Each row below holds a small network's activations on one record, seen along a few directions.
After each row come some of the record's fields: LOBI, ZOT, KOM, TURU, SOM.
The largest differences between rows may come from other fields.
In the rows, 500 means zero.
Strong random noise was added to every row along 3 fixed directions; ignore it. To show where, here is one row again and again, with new noise each time:
[738 635 552 594 359 465 501 452 251 604 542 462 572 272 700 491 403 434
 587]
[772 457 667 563 400 474 392 153 597 668 297 472 352 350 579 356 675 725
 441]
[377 398 638 453 255 448 478 383 245 424 471 458 497 320 511 385 593 592
 699]
[658 519 584 538 357 463 478 383 358 570 466 461 512 341 615 441 509 550
 558]
[786 501 348 449 519 462 605 700 520 555 560 433 722 700 618 608 299 490
 337]

[281 166 727 541 353 416 476 369 593 443 382 475 259 497 337 321 894 830
 512] | LOBI: mig / ZOT: kap / KOM: zet / TURU: fepi / SOM: zolop
[180 200 463 286 450 451 567 627 570 286 500 455 543 743 292 432 582 701
 509] | LOBI: mig / ZOT: kisom / KOM: zet / TURU: fepi / SOM: fepa
[550 625 558 594 397 514 448 495 265 542 591 518 476 250 638 484 428 389
 652] | LOBI: mig / ZOT: kap / KOM: tul / TURU: fepi / SOM: fepa
[277 233 457 303 447 445 569 635 568 340 489 439 553 729 341 438 548 677
 478] | LOBI: mig / ZOT: kisom / KOM: zet / TURU: fepi / SOM: fepa
[538 694 656 812 536 510 485 344 418 636 554 584 321 177 583 522 629 386
 597] | LOBI: mig / ZOT: kap / KOM: zet / TURU: suz / SOM: zolop
[382 618 444 605 569 501 584 639 411 459 620 516 582 527 466 609 461 343
 522] | LOBI: pav / ZOT: kisom / KOM: zet / TURU: suz / SOM: sofi
[581 489 698 724 418 448 419 343 465 605 451 488 286 284 565 413 721 604
 523] | LOBI: vod / ZOT: kisom / KOM: tul / TURU: fepi / SOM: zolop
[462 490 375 261 566 576 461 500 658 468 422 542 601 703 427 544 375 482
 434] | LOBI: mig / ZOT: kap / KOM: tul / TURU: suz / SOM: gipi
[527 400 468 338 452 499 408 415 590 473 373 477 500 548 460 452 482 616
 450] | LOBI: mig / ZOT: kunu / KOM: tul / TURU: fepi / SOM: gipi
[515 572 464 433 586 582 467 335 625 522 395 574 497 521 448 491 487 477
 473] | LOBI: pav / ZOT: kap / KOM: zet / TURU: suz / SOM: bif
[604 383 710 578 414 490 375 150 657 621 305 522 212 321 473 303 784 762
 469] | LOBI: mig / ZOT: kap / KOM: zet / TURU: fepi / SOM: fepa
[407 289 316 324 572 491 600 828 634 362 589 487 639 882 411 597 398 542
 355] | LOBI: mig / ZOT: kap / KOM: tul / TURU: fepi / SOM: fepa
[670 333 499 494 593 492 509 432 826 572 375 495 405 704 440 430 629 721
 261] | LOBI: vod / ZOT: kap / KOM: zet / TURU: fepi / SOM: fepa
[478 437 575 455 355 498 451 394 396 474 445 496 485 382 484 395 540 578
 593] | LOBI: vod / ZOT: kap / KOM: zet / TURU: fepi / SOM: gipi
[468 723 448 418 457 549 481 449 305 497 536 550 606 320 547 525 315 308
 645] | LOBI: mig / ZOT: kisom / KOM: zet / TURU: suz / SOM: gipi
[443 382 452 340 327 423 563 632 321 407 539 421 662 546 508 501 414 566
 563] | LOBI: mig / ZOT: kisom / KOM: zet / TURU: fepi / SOM: sadi
[199 572 522 424 510 583 491 478 346 361 562 558 511 409 440 504 480 315
 727] | LOBI: vod / ZOT: kap / KOM: tul / TURU: suz / SOM: fepa
[340 365 532 441 399 451 539 549 408 401 527 470 480 474 431 436 554 572
 580] | LOBI: mig / ZOT: kisom / KOM: zet / TURU: fepi / SOM: fepa
[636 528 441 464 402 493 509 577 396 525 537 492 606 459 576 517 350 492
 495] | LOBI: mig / ZOT: kap / KOM: zet / TURU: fepi / SOM: bif
[526 459 478 497 498 510 496 573 515 491 543 507 495 530 528 517 466 498
 485] | LOBI: mig / ZOT: kap / KOM: tul / TURU: fepi / SOM: fepa
[276 679 309 299 426 492 574 752 103 316 684 506 807 474 573 671 159 158
 743] | LOBI: vod / ZOT: kunu / KOM: tul / TURU: suz / SOM: sadi
[452 410 584 472 388 455 483 420 452 487 457 469 427 412 472 378 587 625
 545] | LOBI: mig / ZOT: kisom / KOM: zet / TURU: fepi / SOM: fepa
[959 525 432 486 536 488 457 416 725 718 361 455 526 572 603 476 410 633
 233] | LOBI: mig / ZOT: kisom / KOM: zet / TURU: fepi / SOM: bif
[254 584 566 382 503 564 385 265 494 431 407 577 387 368 420 424 561 461
 669] | LOBI: mig / ZOT: kunu / KOM: tul / TURU: suz / SOM: fepa
[627 599 435 584 499 474 571 642 372 532 632 494 561 429 602 555 363 395
 501] | LOBI: mig / ZOT: kisom / KOM: zet / TURU: fepi / SOM: fepa
[609 736 406 552 456 492 542 723 145 498 698 456 669 334 703 583 218 205
 636] | LOBI: pav / ZOT: kunu / KOM: tul / TURU: fepi / SOM: fepa
[423 455 512 421 425 484 495 572 400 427 533 463 530 490 510 462 460 484
 579] | LOBI: mig / ZOT: kisom / KOM: tul / TURU: fepi / SOM: fepa
[617 510 561 465 454 495 398 371 536 572 406 460 425 408 559 410 517 572
 493] | LOBI: mig / ZOT: kunu / KOM: tul / TURU: fepi / SOM: fepa
[186 509 571 585 511 487 562 508 382 403 587 550 427 400 400 522 611 413
 655] | LOBI: mig / ZOT: kisom / KOM: zet / TURU: suz / SOM: zolop
[737 396 579 401 409 465 360 239 654 619 278 454 414 498 554 398 605 740
 379] | LOBI: mig / ZOT: kunu / KOM: tul / TURU: fepi / SOM: sadi
[497 678 488 507 603 565 473 344 523 547 468 557 464 413 501 478 483 407
 537] | LOBI: pav / ZOT: kisom / KOM: zet / TURU: suz / SOM: fepa
[342 476 475 337 558 539 502 404 630 457 414 537 468 591 367 460 538 547
 491] | LOBI: mig / ZOT: kisom / KOM: zet / TURU: suz / SOM: fepa
[651 624 414 547 592 532 491 569 488 525 564 495 543 507 598 559 367 398
 464] | LOBI: pav / ZOT: kunu / KOM: tul / TURU: fepi / SOM: fepa
[825 785 391 716 812 546 537 573 693 687 564 532 509 566 643 700 377 272
 297] | LOBI: pav / ZOT: kunu / KOM: tul / TURU: suz / SOM: zolop
[214 112 374 142 421 455 567 668 644 244 431 440 626 891 244 462 518 755
 413] | LOBI: mig / ZOT: kisom / KOM: zet / TURU: fepi / SOM: gipi
[685 401 359 548 625 440 641 813 682 547 596 439 605 822 505 606 432 573
 221] | LOBI: mig / ZOT: kisom / KOM: zet / TURU: fepi / SOM: zolop
[437 462 325 319 505 488 569 809 430 371 621 454 701 699 505 590 282 420
 480] | LOBI: mig / ZOT: kunu / KOM: tul / TURU: fepi / SOM: fepa
[438 426 592 600 454 460 477 527 448 485 538 475 414 464 501 473 625 560
 525] | LOBI: mig / ZOT: kunu / KOM: tul / TURU: fepi / SOM: zolop
[734 560 429 439 501 502 402 418 593 589 400 476 531 508 578 497 372 537
 411] | LOBI: mig / ZOT: kunu / KOM: tul / TURU: fepi / SOM: bif
[625 440 439 418 480 493 503 531 534 486 478 480 594 634 551 540 441 553
 425] | LOBI: pav / ZOT: kap / KOM: tul / TURU: fepi / SOM: sadi
[498 621 554 618 588 548 472 456 526 574 533 568 419 439 530 548 559 404
 505] | LOBI: mig / ZOT: kap / KOM: tul / TURU: suz / SOM: zolop
[197 472 609 563 587 557 463 377 573 402 480 585 348 512 361 480 715 494
 602] | LOBI: pav / ZOT: kap / KOM: tul / TURU: suz / SOM: zolop
[626 429 500 416 491 528 417 379 667 512 355 501 481 582 487 440 520 607
 412] | LOBI: pav / ZOT: kap / KOM: tul / TURU: fepi / SOM: bif
[633 304 314 320 526 452 632 755 646 447 523 441 718 908 480 596 377 609
 259] | LOBI: vod / ZOT: kap / KOM: zet / TURU: fepi / SOM: sadi
[707 599 576 746 497 448 517 491 449 612 530 473 416 361 616 494 567 512
 448] | LOBI: pav / ZOT: kisom / KOM: zet / TURU: fepi / SOM: zolop
[542 488 416 392 454 521 484 583 425 438 517 496 624 557 526 522 366 460
 502] | LOBI: vod / ZOT: kisom / KOM: tul / TURU: fepi / SOM: bif
[623 426 579 637 528 457 499 446 624 585 448 457 390 519 493 431 661 652
 378] | LOBI: pav / ZOT: kisom / KOM: zet / TURU: fepi / SOM: zolop
[183 347 465 198 418 531 499 459 531 340 405 532 557 631 302 444 518 584
 568] | LOBI: mig / ZOT: kap / KOM: zet / TURU: suz / SOM: bif

Which values does each new row have?
[517 531 457 611 551 473 569 730 402 460 645 469 566 538 556 599 440 373
 486] | LOBI: pav / ZOT: kunu / KOM: tul / TURU: fepi / SOM: zolop
[801 849 583 669 553 567 374 102 482 752 353 559 374 108 657 454 464 353
 560] | LOBI: pav / ZOT: kisom / KOM: zet / TURU: suz / SOM: bif
[271 531 714 645 510 551 414 256 473 469 459 578 267 283 442 436 762 483
 675] | LOBI: pav / ZOT: kap / KOM: tul / TURU: suz / SOM: zolop
[257 569 689 681 543 562 451 320 431 486 519 575 313 280 451 485 701 386
 695] | LOBI: pav / ZOT: kap / KOM: tul / TURU: suz / SOM: zolop
[668 613 500 648 529 517 527 518 445 569 581 506 494 405 605 511 442 432
 500] | LOBI: pav / ZOT: kap / KOM: zet / TURU: fepi / SOM: fepa
[514 335 560 399 336 426 495 418 465 484 408 446 497 478 492 431 584 680
 511] | LOBI: mig / ZOT: kisom / KOM: zet / TURU: fepi / SOM: sadi
[397 391 496 270 289 444 460 544 302 395 478 412 628 493 517 457 420 551
 617] | LOBI: mig / ZOT: kunu / KOM: tul / TURU: fepi / SOM: sadi
[604 380 443 552 574 461 569 753 627 530 581 458 555 754 513 572 493 543
 311] | LOBI: mig / ZOT: kap / KOM: tul / TURU: fepi / SOM: zolop
[287 527 527 493 623 585 455 367 620 448 474 596 391 480 414 519 562 421
 592] | LOBI: mig / ZOT: kap / KOM: tul / TURU: suz / SOM: fepa
[448 488 505 432 392 494 456 425 381 440 464 481 532 403 487 427 474 554
 593] | LOBI: pav / ZOT: kisom / KOM: zet / TURU: fepi / SOM: bif
[407 179 493 287 439 488 482 442 709 388 337 487 477 742 314 395 637 778
 377] | LOBI: vod / ZOT: kap / KOM: zet / TURU: fepi / SOM: bif
[506 409 379 391 563 496 536 684 580 450 548 466 587 715 485 547 407 507
 402] | LOBI: mig / ZOT: kunu / KOM: tul / TURU: fepi / SOM: fepa
[103 289 491 243 465 517 488 410 564 286 401 534 489 591 247 446 595 607
 588] | LOBI: mig / ZOT: kisom / KOM: zet / TURU: suz / SOM: gipi
[592 344 547 620 590 474 534 514 739 556 447 471 404 669 442 455 680 681
 316] | LOBI: pav / ZOT: kap / KOM: zet / TURU: fepi / SOM: zolop
[440 640 512 368 511 613 401 299 506 482 399 552 501 418 475 474 446 400
 606] | LOBI: pav / ZOT: kap / KOM: tul / TURU: suz / SOM: gipi
[809 655 518 584 605 561 411 210 720 729 341 575 387 365 567 500 490 506
 376] | LOBI: mig / ZOT: kap / KOM: zet / TURU: suz / SOM: bif
[739 566 581 747 493 462 495 566 462 655 578 494 425 394 655 536 541 469
 428] | LOBI: mig / ZOT: kap / KOM: tul / TURU: fepi / SOM: zolop
[688 723 566 703 405 478 498 473 207 620 619 504 467 131 696 486 409 344
 634] | LOBI: mig / ZOT: kisom / KOM: zet / TURU: fepi / SOM: fepa
[658 623 607 748 399 434 525 550 274 621 610 460 462 241 654 484 504 429
 574] | LOBI: mig / ZOT: kisom / KOM: zet / TURU: fepi / SOM: zolop
[578 691 510 619 466 517 493 557 226 514 630 496 530 273 661 523 377 284
 651] | LOBI: pav / ZOT: kunu / KOM: tul / TURU: fepi / SOM: fepa
[770 740 360 483 611 526 515 455 573 645 489 537 618 525 625 615 285 377
 400] | LOBI: mig / ZOT: kisom / KOM: zet / TURU: suz / SOM: sadi
[559 752 399 621 661 525 569 684 405 552 658 505 605 496 607 688 324 200
 500] | LOBI: pav / ZOT: kunu / KOM: tul / TURU: suz / SOM: zolop
[723 632 509 568 542 518 416 387 500 607 457 495 448 380 620 463 463 459
 470] | LOBI: pav / ZOT: kunu / KOM: tul / TURU: fepi / SOM: fepa
[119 483 613 646 496 490 556 515 360 392 612 568 399 351 389 516 648 395
 708] | LOBI: mig / ZOT: kap / KOM: zet / TURU: suz / SOM: zolop
